A small network was shown many inputs. Here are its activations along a few directions, one row for each input.
In each table, some parts of the input vary, and every possible input appears once, in random order.
Descriptions start from the smaller parts, as in this example, which fits no table here: one of 4 places along a line, together with either a single point or one of 9 places around a ring or (one of 3 separate values, together with one of 5 places around a ring).
Shared parts are said once, and a part with two or three values counts as separate values.
In the rows, 128 means zero.

Rows:
r1: [123  50 106 162 125 107  90 110  87  73 119 127 102 111 113  71]
r2: [129  49 130 168 118  97  92  96 102  84 137 121 103 117 104  84]
r3: [139 137 139 105 126 152 104 118 117 165 154 135  91 163 127 164]
r4: [ 75 116 114 152 148 116 156 136 214 141 130 230 197 115 108 179]
r5: [120 171 154 139 132 132 203 129 144 134 117  80 159 114 151 139]
r6: [155 131 105  97 127 117  64 105  90 102 119 112 116 123 159 100]
r7: [153 160 154 119 112 141 147 170 115 156 129  87 102 145 111 118]
r8: [ 78 115 141 155 139 108 157 121 220 145 140 225 192 116 102 181]
r9: [158 129 133 105 121 108  63  93 104 112 135 105 115 128 147 113]
r10: [149 164 123 109 119 153 151 185 103 144 112  91 106 139 117 104]
r11: [118 174 128 128 136 143 206 145 133 121 103  82 163 109 159 130]
r12: [139 140 108  96 132 163 104 129 106 158 140 141  90 155 138 152]
Question: Changing only one part turns r3 into r12. The same change can be made to r9. Which row results?
Answer: r6
Question: What do these inputs look like to the network?
Answer: one of 2 separate values, together with either a single point or one of 5 places along a line
Question: Change only the choice among 2 separate values in r2. List by row number the other rows that result.
Answer: r1

Rows:
r13: [ 71 160 159 164 163 104 157 105 211 171 127 197 198 122 110 188]
r14: [120 139 138  92 121 140 121  99 110 105 114 131 128 127 152 127]
r15: [161 134 139 117 105 111  94 126 129 140 141 135 108 126 115 102]
r16: [153 164 133 107 121 137 119 167 114 156 115 104 102 139 123 103]
r17: [139 141 121 127 136 153 135 139 102 159 137 103  91 161 141 145]
r18: [144 105 129 135 123 133 108  96 123 148 161 130  96 138 131 142]
r19: [126 159 113 102 136 150 135 129  96 141 103 124 118 116 163 118]
r20: [143 113 134 148 120 108 145 100 126 116 134  99 119 106 128  99]
r21: [136 111 136 131 115 113  99 157 113 126 115 149 110 133  95 101]
r22: [ 91 137  90 120 134 161 204 155 207 144 137 209 177 123  86 173]
r23: [151 153  97 123 148 132 116 155 110 127 124  93 139 135 150 131]
r24: [144 146 160  96 104 127 103 141 119 126 133 112 115 140 108 114]
r25: [ 87 137 160 156 129 114 204 162 219 150 130 184 203 112 143 189]
r26: [133 128 115 113 120 123 110  85 124 121 125 151 119 112 156 113]
r27: [154 117 101 128 133 108  90 111 136 115 141 117 141 121 142 127]
r28: [100 109 110 128 132 126 112 121 109 105 109 164 118 117 137 108]
r29: [128 118 148 113 119 144 120 111 108 134 152 108 103 155 124 160]
r30: [142 129 123 108 134 121 101 126 122  99 133  97 150 136 137 142]
r31: [122  95  96 145 141 116  92 145 125 101 121 128 143 127 124 121]
r32: [137 150 128 146 125 140 165 140 105 126 111  73 116 116 134 105]
r33: [129 127 155 130 119 124 156 113 116  98 126  78 126 122 123 111]
r34: [118  82 127 151 139 143 110 131 112 129 138 144  94 143 111 137]
r35: [115  91 131 164 126 117 149 131 110 104 118 112 130 118 112  88]
Question: What do these inputs look like to the network?
Answer: either one of 3 separate values or (one of 4 places along a line, together with one of 5 separate values)
Question: Change only the choice among 5 separate values in r23. List by row number the other rows that result.
Answer: r16, r17, r19, r32
Question: Change only the choice among 5 separate values in r29. List by row number the other rows that result.
Answer: r14, r24, r30, r33

Rows:
r36: [175  98  74 123 135 157  80 132  48  96 132  69  73 149 134  96]
r37: [127 181 129 111 121 150 182 166 147 145 106 112 152 107 169 145]
r38: [109 163 163 145 134 134 181 149 154 131 117 105 168 116 100 143]
r39: [ 99  88 138 176 119 115 175 184 169 135 122 172 150 121  89 122]
r40: [155 117 148 141 134 115  93 121  52 103 117  66  68 130 160  76]
r41: [ 85 102 112 147 148  94 120 120 167  97 104 186 201 100 148 135]
r42: [159 110 125 141 132 132  86  97  41 130 110  88  49 135 145  89]
r43: [122 181 104 102 137 168 176 143 143 164 116 137 128 112 158 146]
r44: [102 116 118 153 152  79 125 101 178  98 109 170 216  86 133 120]
r45: [152 109 138  93 101 129  96 123  59  67 117  91  78 128 136  59]
r46: [145 201 135 119 122 136 184 147 156 142 113  98 166  93 154 133]
r47: [191 104 100  91 124 136  35 138  61 130 154  78  81 158 126 130]
r48: [168 112 139  66  85 133  41 105  68 126 148 125  72 141 118  90]
r49: [ 83  80 119 156 139 135 156  76 166 124 154 179 141 116 126 167]
r50: [100 128 101 126 141  97  63 104 185 128 133 228 173 126 131 170]
r51: [ 92 145 155 138 132 148 177 169 145 134 110 120 154 130 116 155]
r52: [ 78 105  84 144 158 111 112  98 162 114 117 213 176 104 136 139]
r53: [132 185 147 132 123 121 194 133 143 142 128  93 172 130 138 140]
r54: [107  93 153 165 133 101 169  78 183 105 146 136 181  98 123 149]
r55: [173 121 151 115 120 121  36 102  62 161 151  99  63 145 144 107]
r56: [115 166 140 125 122 135 191 153 134 145 121 108 158 143 153 152]
r57: [112 161 155 107 140 154 122 149 167 171 137 158 133 163  98 184]
r58: [163 136 149 145 133  97  92 101  67 103 121  46  76 118 146  62]
r59: [167  97  96 120 124 130  89 153  59  86 117  40  86 142 144  95]
r60: [157 105 114  93 104 151  89 100  49  87 120 117  62 133 122  66]
r61: [ 86 145 130 130 147 167 171 146 140 154 121 144 130 135 103 157]
r62: [ 90  79 146 160 128 116 165  99 171 105 140 152 166 111 138 164]
r63: [116 110 132 152 116 119 118 168 188 170 151 212 124 150  71 156]
r64: [107 103 140 137 125 120 107  81 191 138 173 194 139 140 121 199]
r65: [149 193 131  75 135 157 128 146 172 183 132 151 133 141 153 169]
r66: [117 103 143 182 124 101 179 163 182 134 128 156 165 107  72 107]
r67: [159 124 138  95  95 106  98 104  74  74 109  68  82 115 118  50]
r68: [136 179 141  91 133 142 137 133 158 183 148 147 138 179 137 179]
r69: [176 115  97 124 123 111  89 134  73  85 120  20  93 130 130  80]
r70: [109 165 115 116 138 154 185 130 129 165 132 133 134 150 142 153]
r71: [ 94  88 110 172 130 134 167 162 164 154 133 198 125 126  75 124]
Question: What do these inputs look like to the network?
Answer: one of 4 places along a line, together with either one of 3 separate values or one of 6 places along a line
Question: Changing only the place on the line of 4 turns r71 into r39. The same change can be made to r49. Which row results?
Answer: r62
Question: List by row number the other rows that have the place on the line of 4 in common with r38.
Answer: r44, r46, r53, r54, r58, r66, r67, r69
Question: Change only the choice among 3 separate values in r47. List by row number the other rows that result.
Answer: r48, r55
